Each row below holds a small network's activations on one input, seen along a few directions.
Each table varies a few parts of the input and shows all the possible inputs, shuffled.
A made-up example of a description, with smaller parts first: one of 2 separate values, together with either a single point or one of 11 places along a line or (one of 6 places along a line, together with one of 8 places around a ring).
Shared parts are said once, and a part with two or three values counts as separate values.

Other details of the inputs vary at random and push rows far along three fixed directions, the same in every table; ignore that.

Table:
R1: [ 17 -19  10  13   3  12 -13 -15  17   8  11 -25]
R2: [-36  13  10  -2  24 -25  17 -48 -30  15  20  15]
R3: [ -6   3 -36 -33 -10 -25  24  14  29 -11 -22  12]
R4: [ 17 -12   0   5  -4   4  -7   4   7  -1  -6 -27]
R5: [ 18  17 -21   2 -36  29  29  40  33  15  10  21]
R6: [-57 -26   5  18  34 -40 -33 -66 -23  12  46 -22]
R7: [-13  -6   3 -64  34 -39  16 -17 -49 -16 -84  47]
R8: [-16  34 -15 -15   0 -11  44  14  -9  -2  -2  16]
R9: [ 24 -34  44  41  10  25 -51 -41 -17  14  19 -59]
R10: [  6  29   0  14 -16  25 -15  13  35  19  39   1]
R11: [-20  22 -34  20  -9 -21  12   7  53  -1  37   2]
R12: [ 35  -9  28  14   5   3 -13   4 -15  -5  37  -1]
R13: [ 33 -29  18  17 -10  30 -17   2   6 -22 -14 -23]
R14: [-33  23 -31  31  -1 -27   3   5  37   5  48 -12]
R15: [-26  23  -1 -24  -8 -18  38  35   8 -14 -17  47]
R16: [ 12  11 -40 -49  -9   4  20  36 -20  -6 -54  20]
R17: [ 37 -23  31  16 -15  43 -41 -15 -22  24  -5 -10]
R18: [ 14   7 -24   9 -24  19  13  40  50 -23   8  -5]
R19: [ -5   5 -36 -28 -12 -27  26  13  28 -15 -23  13]
R20: [ 13  -3  -9  -6  -1  33 -15   4 -17   2   5  -4]
R21: [ 46  -4   4  -3 -10  47 -16   1 -11   9 -13  -9]
R22: [ 29   7  49  18 -11  30  -1  18  -8   3 -20  -2]
R23: [ 41  12  29   5  13  38 -12  16  -7  -4 -22 -13]
R24: [ 29  -3  21 -38  -5   8   6  41 -20 -15 -87  28]
R25: [ 37  -2  33  11  10  43 -40 -14 -31   7  -8 -32]
R26: [ 34 -29   6 -24 -10   6   1  -1  -2 -16 -57  -7]
R27: [ 31 -37   1 -37 -12  10   8  20  -8 -31 -69  -1]
R28: [-65  -4 -32 -28   5 -43  25  -7 -33  12  -4  48]
R29: [-18 -13   4  21  19 -14 -21 -27  -2  18  30 -33]
R30: [-15  -6 -12 -71  21 -35   7 -22 -54 -13 -81  39]
R31: [  7  -5 -25 -27 -17 -20  22  33   7 -29 -64  12]
R32: [-25  12 -42  -7  -4 -13  22  28  49  -6  33  -1]
R33: [ 23 -32  30  30   0  29 -33 -22  -2  -8  15 -40]
R34: [-66  17  14  -4  26 -60  10 -41 -23  19  15  39]
R35: [-41  35 -21   9  -4  -4 -10  13  29  13  63  11]
R36: [ -3  41 -26   7   0 -35  21  30  25   6  66  12]
R37: [  7  26   1   5 -34  30  37  48  31  -4  19  19]
R38: [ 18 -15  10  23  -3   8 -16 -19  16  -3   8 -20]
R39: [-37 -12  -6  11  15 -44 -12 -45  -7   1   7   3]
R40: [-18 -33 -15 -49  13 -52  10 -27 -33 -18 -80  28]
R41: [ 18  19 -29   0 -21  43  32  41  21  -1  19   8]
R42: [-31  22 -32  18   0 -25   5   2  36   7  51 -20]
R43: [ 39 -17   2 -26  -8  31  19   3 -31  -1 -53  15]
R44: [  3   0  45  32  -6  19  -6 -29 -11  23  29  -2]
R45: [-41 -36  -1 -40  14 -34 -23 -33 -75   7 -46  33]
R46: [  5  20  39  32  20  16  -6 -18 -16  11  23 -17]
R47: [-68 -14 -19   3  24 -62  -5 -39 -17  -7  12  11]
R48: [ 14  30 -26  16 -15  34  24  31  18  16  32  -8]
R49: [-25  16 -44   2 -10 -15  19  24  48 -12  30   4]
R50: [ 24   8 -24  -5 -20  12  19  34  54  -2   7  -8]
R51: [ 29  -2  34 -23   3  25  21  14 -30 -27 -56  18]
R52: [ 70 -13  33   3  -8  17  -7  10  -7  -5   2   2]
R53: [ 22  -2  38  24  -4  35 -46  -7 -15  19  10 -25]
R54: [-15   1   3 -20  21   1 -18 -18 -31  -6  -5   5]
R55: [-16   0  24   5  17   3  10 -31 -40   0  14   4]
R56: [-56 -28   6  18  38 -41 -31 -62 -25  17  48 -21]
R57: [-16  23 -42   4 -11 -21  21  15  53  -5  22   9]
R58: [ 6 30  8 16 -9 29 -1 44 43  0 32 11]
R59: [ 32 -30  38  43   3  25 -40 -27 -11   1   4 -47]
R60: [-26  -6 -24 -11   2 -22   7  -1  14 -11   9  -4]
R61: [ 25 -22  26  30   1  21 -32 -18  -3   5   8 -48]
R62: [ 29 -39  38  36  -4  33 -37 -18  -8 -16  -7 -32]
R63: [ 18  15 -29   6 -23  10  16  41  47 -10   2 -14]
R64: [-62   5  30  32  26 -39 -11 -59 -47  35  47   0]
R65: [ 38   1  34   3  13  47 -13  14  -6 -15 -13  -5]
R66: [-44 -14  -4   9  29 -47 -17 -42 -19  20  28 -21]
R67: [ -6  -4  -8 -10 -14   1  14  14 -24  16 -23  18]
R68: [-19  -7  -6  -9  -1 -10 -21  -7 -36  23 -12   9]
R69: [-26  27 -40  18  -5 -24  13  18  45   1  37  -7]
R70: [ 33  -9  32 -24  -3  16  -3  18 -11  -9 -63  28]
R71: [ -5   2 -36 -31  -9 -27  27  15  28 -10 -22  13]
R72: [18 45  8 16 -5 27 27 21 39  0 29  6]
Each input here is: one of 3 separate values, together with either a single point or one of 11 places along a line or (one of 2 separate values, together with one of 6 places around a ring).
- The inputs of R71 and R4 match in every part but the choice among 3 separate values. If R2 is changed in the same way as R71 into R4, which row does it become? => R8
- Change only the choice among 2 separate values in R34. List by row number the other rows that result. => R72
- Change only the place on the line of 11 in R38. List by row number the other rows that result. => R1, R3, R11, R19, R26, R39, R40, R50, R57, R71
- Change only the place on the ring of 6 in R58. List by row number the other rows that result. => R15, R28, R35, R37, R45
- Change only the choice among 2 separate values in R70. List by row number the other rows that result. => R7
- Change only the choice among 3 separate values in R18. List by row number the other rows that result. => R57, R69

Table:
R73: [-17  25 -36 -16  -9 -12   9  33  26  -7   4   1]
R74: [ -6  -8  11 -25   0   4  -3  -2 -12 -12 -42  14]
R75: [ 20  -8   6 -16  -4  19 -14  19 -31  -7 -23   4]
R76: [-11   1   8 -29   8 -23  -6 -13 -20   3 -36  18]
R77: [-37  18 -37   4   7 -28  20   3  10   3  28  -8]
R78: [  9  -9   0  -5   1  17  -7  -1 -27   2 -26 -14]
R79: [-18  32 -27 -23  -8 -29  44  25  16   8   1  38]
R80: [-32 -18  28  19  25 -21 -24 -45 -15   4   9   2]
R81: [ -7  19 -33 -12  -8 -11  21  42  15 -13  16  12]
R82: [ 20 -10   0  -7  -5  20 -10   8 -20  -7 -39 -13]
R83: [ 19  11  18  41   2  55 -33  -4  10  13  73 -25]
R84: [-44  24  -5  26   7  -5  -6  -6   2  33  62  -3]
R85: [ 14 -45 -17  -9 -19  -3 -25  -1  13  -1 -26  -7]
R86: [-23  -5  -2 -22   8  -8   5 -16 -26  -4 -38  21]
R87: [ -3 -12  10 -16   0  -2 -13  13 -12  -7 -48   9]
R88: [ -9  -1  13  -1  12 -30  -6 -14   0   4 -12  15]
R89: [-14 -17  16  15  24 -10 -25 -40  -9  -6  21 -26]
R90: [-27 -18  18  16  20 -16  -1 -52 -24   3  17  -9]
R91: [-37  -8  17  18  18 -15 -26 -41 -38  20   5  -8]
R92: [  9 -13  26  -4  -3  13  -1  -2 -25  -8 -15  23]
R93: [ 37  -1   9 -22   0  19 -12  11 -26  -1 -21  11]
R94: [ -2  35 -42 -17  -3  -8  19  20  24   3   5   9]
R95: [-48  16 -26  14  15 -42  -4 -10  19   3  50 -16]
R96: [ 12 -14   9   0 -10   3  16   6 -11 -11 -28  -7]
R97: [ 30   1  21   2  -5  27 -10  -4 -10   8 -26  -3]
R98: [ 45   4  16  25 -24  54  16  30  38  -8  25 -16]
R99: [ 40   5  22  -2 -16  19   4  23  -3   0 -11  21]
R100: [ -6  -7 -10 -36   7  -7  -1  -1 -14 -19 -42   9]
R101: [  5  -1  26  48  -4  10 -20  -9  26   3  51 -39]
R102: [ 24 -22   6  -9   7  11  -8   7   7 -27 -32 -11]
R103: [ 28  10   5  20 -30  30  13  36  26  -6 -12  -7]
R104: [ 13 -10   6  -1  16  -6  -2 -26 -22   4  -9 -15]
R105: [  2  -5 -16 -10   5  -2  13  -1   3 -19 -17  -4]
R106: [  6  -8  25   7   6  -5  -1 -30 -28  15 -16   3]
R107: [-31  28 -28  -4 -10  -5  22  22  13  12   9  11]
R108: [ -4 -26  24  10  10 -19 -15 -14 -10 -12 -16 -12]
R109: [-21  25 -35   0  14 -35  15  -7  19   4  30  -1]
R110: [ 19 -11  23   9 -10  31   8  -5  -7  -3 -22  -2]
R111: [-17  -5 -58 -20 -30 -26  10  21  46  -1   8   7]
R112: [ -3 -24  41  31  14   1 -26 -45  -6  -4  25 -27]
R113: [-13 -13  41  31  12   8 -45 -34 -22  17  17 -26]
R114: [-31  14  -1  30   5 -21   0  -4   7   8  70   0]
R115: [ 34  -7   8 -17   6  12 -20   6  -4  -6 -36  -5]
R116: [-39  19   0  29   8  -6   8 -18  12  21  65   6]
R117: [-34 -17  10  -7  14 -43  -8 -15 -23  -4 -32  16]
R118: [ 33  -1   2 -16   0  22  -1  -1 -20   4 -33  -7]
R119: [ -2  -2 -14 -22   5  11   9  -4 -18  -6 -26   3]
R120: [-30  36 -31 -27   1 -24  30  17   9  18  11  34]
R121: [ 17 -16  28  -4  -8  14  -2  -1  -2 -17 -37   4]
R122: [ 14 -17  27  27  28  -5 -40 -36  -5   6  22 -32]
R123: [ 10  -3  -8 -12   2  20  -2  -2  -9 -10 -26  -4]
R124: [  1  25  -9   8 -23   7  19  46  22  -1  21  20]
R125: [-34  30 -33 -26 -11 -19  23  41   4   0   3  40]
R126: [ 52  22  16   5 -25  54  -3  43  20   6  11   8]
R127: [-49  -6 -68 -12 -12 -47  10 -11  21  14  19  12]
R128: [45  6  4 -3 -6 21  1 24  6 -8  6 -2]
R129: [ -5  18 -23   4 -13  -2  33  17  41 -16  16   5]
R130: [-23  20 -51 -16  -5 -30  32  29  22 -15  -5   6]
R131: [ 24  -8   0 -24   4 -12   1   4  -2 -17 -37  -4]
R132: [-19 -10   3 -12  -1 -21  16  -6 -32   0 -42  15]
R133: [  2 -39 -24 -21 -19  -5  -2  -5 -13  11 -21   6]
R134: [ -8 -11 -12 -29   9 -18 -10  10 -17 -13 -47   6]
R135: [-14  11 -21  -8  -4 -18  26  22  46 -22   6  13]
R136: [-16  31 -25  -3 -13  19  26  21  29   5  15  12]
R137: [  7 -10  20   0 -12  -2  -3  10  -5 -10 -32   0]
R138: [-12  -8  23  -5  10  11 -18 -18 -37   5   1  20]
R139: [ -9  25 -16 -17  -4  -4  21   8   4  13  -9  18]
R140: [ 21  -3  23  -7  -7  -4  -2  -1  -1  -4 -30   7]
R141: [ 38  11  17  24 -20  64 -14  36  50  -5  12 -15]
R142: [ 25  14  12  12 -18  58   4  27  20   8  16  -3]
R143: [ 22   3  19  45   4  43 -24  -5  17   3  73 -30]
R144: [-11 -12  26  10  23 -26  -5 -45 -31  16  20  -2]
R145: [-15  -7  -9 -11  17 -10  12 -13 -14  -5   6   1]
R146: [ 14  -6   1   5 -14   1  16  16   7 -15 -20  -7]
R147: [-18  -1  -5 -29  23 -35 -14 -27 -27   3 -21   7]
R148: [ 53   5  16  16 -17  26   2  30  48 -12   4 -15]
R149: [-16 -44  -8  22  -3  -5 -32 -55 -20  29  22 -25]
R150: [-10 -17 -10 -18  14 -30  -4   4  -9 -19 -35  -2]
R151: [ 16 -14   5 -15   8  19 -18   4  -4 -17 -34  -4]
R152: [-31 -15  28  19  16 -20 -13 -35 -43  21  13   0]
R153: [ 10  -5  -2 -14  -1  16  -1  15 -24   3 -20  -5]
R154: [ -3  19 -16  -3 -12   0  30  29  29 -16  29  22]
R155: [ -3  -7 -52 -18 -34  -7  10  31  26   4  17  23]
R156: [  1  -9  42  27  22   5 -48 -41 -14  23  17 -16]
R157: [  3  -9   2 -17   6 -31  16 -17 -16 -10 -35  12]
R158: [ 32  -3   7 -22   3  19  -3   4 -25   6 -27   1]
R159: [ 31   5  35  51  -3  23 -23 -15  35  10  59 -40]
R160: [-47  14 -13  18   9 -35  17  -9   6  14  56   1]
R161: [-17  15  -7  39   9   3  -6  -2  16  18  73 -30]
R162: [ 33  12  -2   7 -12  57   2  26  19   2  20 -14]
R163: [-24   8  -4 -11   9 -41  14 -22 -16   7 -19  25]
R164: [  0  -9  18 -12  13 -28   2 -20 -31  -2  -3  21]
R165: [  8   1   4   3 -12  14  15   6   8 -10 -22  10]
R166: [-47  17 -32  12  20 -25  14 -24  13   6  54  -8]
R167: [ 57  10  12  19 -25  41  19  26  35  -3   8 -19]
R168: [ 41  -7  12  -5   2  19   2   6  -9   0 -11 -12]
- What is each input in this table made of? => one of 6 places along a line, together with either a single point or (one of 3 separate values, together with one of 5 places around a ring)
- The inputs of R111 and R127 match in every part but the place on the line of 6. If R140 is changed in the same way as R111 into R127, which row does it become? => R163
- The inputs of R167 and R164 match in every part but the place on the line of 6. If R136 is changed in the same way as R167 into R164, which row does it become? => R138
- Change only the place on the ring of 5 in R117. List by row number the other rows that result. => R87, R108, R134, R150
- Change only the choice among 3 separate values in R165. List by row number the other rows that result. => R103, R163
- Change only the choice among 3 separate values in R142. List by row number the other rows that result. => R84, R120
- Change only the place on the ring of 5 in R138. List by row number the other rows that result. => R83, R92, R143, R154
